m =
 11  -11  -28    1   33  -19
 13   -9  -21   16  -30   45
 27  -11  -26  -11   10  -17
 13   -5   -6  -23   26  -52
  6   -4  -11   25  -41   55
 21   -9  -27    5    6   13
 19   -8  -27    6    4   15
 -3    2    5    5    5    0
 -4   -3   -8   20   21    5
 -1   -5  -14   13   20    0
m[0][0]: 11
m[:, -3]: [1, 16, -11, -23, 25, 5, 6, 5, 20, 13]
m[6][-1]: 15
m[:, -6]: [11, 13, 27, 13, 6, 21, 19, -3, -4, -1]
m[5][-5]: -9
m[-9]: [13, -9, -21, 16, -30, 45]
m[7]: [-3, 2, 5, 5, 5, 0]
m[1][-2]: -30
m[-5]: [21, -9, -27, 5, 6, 13]
m[:, -1]: [-19, 45, -17, -52, 55, 13, 15, 0, 5, 0]
m[-1][0]: -1
m[5][3]: 5
m[-6][-6]: 6
m[8][-5]: -3
m[-6]: [6, -4, -11, 25, -41, 55]
m[-3][4]: 5
m[-8][0]: 27
m[-4][2]: -27
m[2][-4]: -26
m[7][2]: 5
m[3][5]: -52
m[6][-6]: 19
m[-1]: [-1, -5, -14, 13, 20, 0]
m[8]: [-4, -3, -8, 20, 21, 5]

B = [13, 6, -75, 9, -61, 23, 0]
B[0]	13
B[5]	23
B[6]	0

a =
53	50	45	64	38	78	40
34	54	75	37	37	30	23
80	43	26	32	87	2	76
47	49	48	63	75	53	52
Indices start at 0.
(0, 0) = 53
(0, 2) = 45
(1, 6) = 23
(0, 1) = 50
(2, 1) = 43
(1, 2) = 75
(1, 0) = 34
(2, 3) = 32
(3, 0) = 47

grid =
[[17, -21, 27, 1, 17, 41, 23, 12, -12, 10, 18, -8],
[35, 0, 10, 2, -9, 3, 76, 9, 4, 11, 6, 10]]
Rows and columns are counted from 0.
(0, 0) = 17
(0, 6) = 23
(1, 1) = 0
(1, 7) = 9
(0, 4) = 17
(0, 5) = 41
(1, 4) = -9
(1, 2) = 10
(0, 3) = 1
(0, 9) = 10
(0, 8) = -12
(1, 5) = 3

data = -0.716	-0.911	-1.908	-0.023	-0.165	-2.004	-1.460	-2.092	1.802	-1.292	0.095	0.424	-2.010	-0.564
data[0] = -0.716
data[-13] = -0.911
data[-7] = -2.092
data[13] = -0.564
data[-6] = 1.802
data[-11] = -0.023
data[-9] = -2.004

W = ((0, -38, -17, -32, 10, -33, -40, 5, -64, 6), (29, 19, -13, 12, -25, 15, 15, 11, 48, -25), (29, 0, -24, 4, -24, 0, -1, 19, 28, -21), (-28, 39, 39, 21, -11, 21, 32, -17, 51, 13), (-36, -7, 25, 5, 42, 3, 6, -17, -36, 31), (9, 7, -6, -8, -35, -8, -11, 2, 16, -13), (-10, -5, 14, 3, 43, 7, 14, -5, -19, 16), (-36, 51, 50, 38, 0, 38, 52, -23, 66, 18), (20, 7, -15, 10, -10, 13, 7, 4, 18, -17), (14, -16, -20, 1, 12, 0, -7, 8, -19, -6), (31, 0, -30, 3, -27, 4, -7, 12, 16, -27), (-1, -2, 5, -2, 24, 5, 5, -7, -18, 3))
Indices start at 0.
(0, 0) = 0
(2, 7) = 19
(6, 5) = 7
(4, 1) = -7
(2, 1) = 0
(11, 8) = -18
(11, 0) = -1
(1, 8) = 48
(5, 2) = -6
(11, 7) = -7
(8, 8) = 18
(11, 3) = -2
(5, 5) = -8
(3, 6) = 32
(10, 2) = -30
(0, 6) = -40
(10, 4) = -27
(3, 3) = 21
(11, 9) = 3
(0, 8) = -64
(6, 6) = 14
(5, 9) = -13
(8, 7) = 4
(0, 4) = 10
(3, 1) = 39
(10, 7) = 12
(6, 4) = 43
(8, 4) = -10
(0, 3) = -32
(4, 3) = 5
(2, 6) = -1
(9, 8) = -19
(4, 0) = -36
(8, 3) = 10

X = [-908  -35 -220  -19 -580  675  280 -648 -738 -915  252 -386]
X[0]	-908
X[1]	-35
X[5]	675
X[8]	-738

M = [[-0.178, -0.131, -0.040, 0.037, -0.022, -0.109, -0.080, -0.177, 0.072, -0.147, -0.073, -0.147, -0.017, 0.032, -0.049], [-0.156, -0.144, 0.165, -0.130, -0.054, -0.060, -0.071, -0.148, -0.090, -0.059, -0.105, -0.141, -0.006, -0.061, -0.114]]
M[0,0] -> -0.178
M[:, 11] -> [-0.147, -0.141]
M[1] -> [-0.156, -0.144, 0.165, -0.130, -0.054, -0.060, -0.071, -0.148, -0.090, -0.059, -0.105, -0.141, -0.006, -0.061, -0.114]
M[0,1] -> -0.131
M[0,6] -> -0.080
M[1,8] -> -0.090
M[1,5] -> -0.060
M[1,12] -> -0.006
M[0,3] -> 0.037
M[1,10] -> -0.105
M[0,8] -> 0.072
M[1,7] -> -0.148
M[1,3] -> -0.130
M[:, 0] -> [-0.178, -0.156]
M[:, 10] -> [-0.073, -0.105]
M[0,11] -> -0.147
M[:, 1] -> [-0.131, -0.144]
M[0] -> [-0.178, -0.131, -0.040, 0.037, -0.022, -0.109, -0.080, -0.177, 0.072, -0.147, -0.073, -0.147, -0.017, 0.032, -0.049]
M[0,9] -> -0.147
M[0,7] -> -0.177
M[1,2] -> 0.165
M[0,4] -> -0.022
M[0,13] -> 0.032
M[0,10] -> -0.073

x = [-3, -53, 12, 23, 13, 76]
x[0] = -3
x[-2] = 13
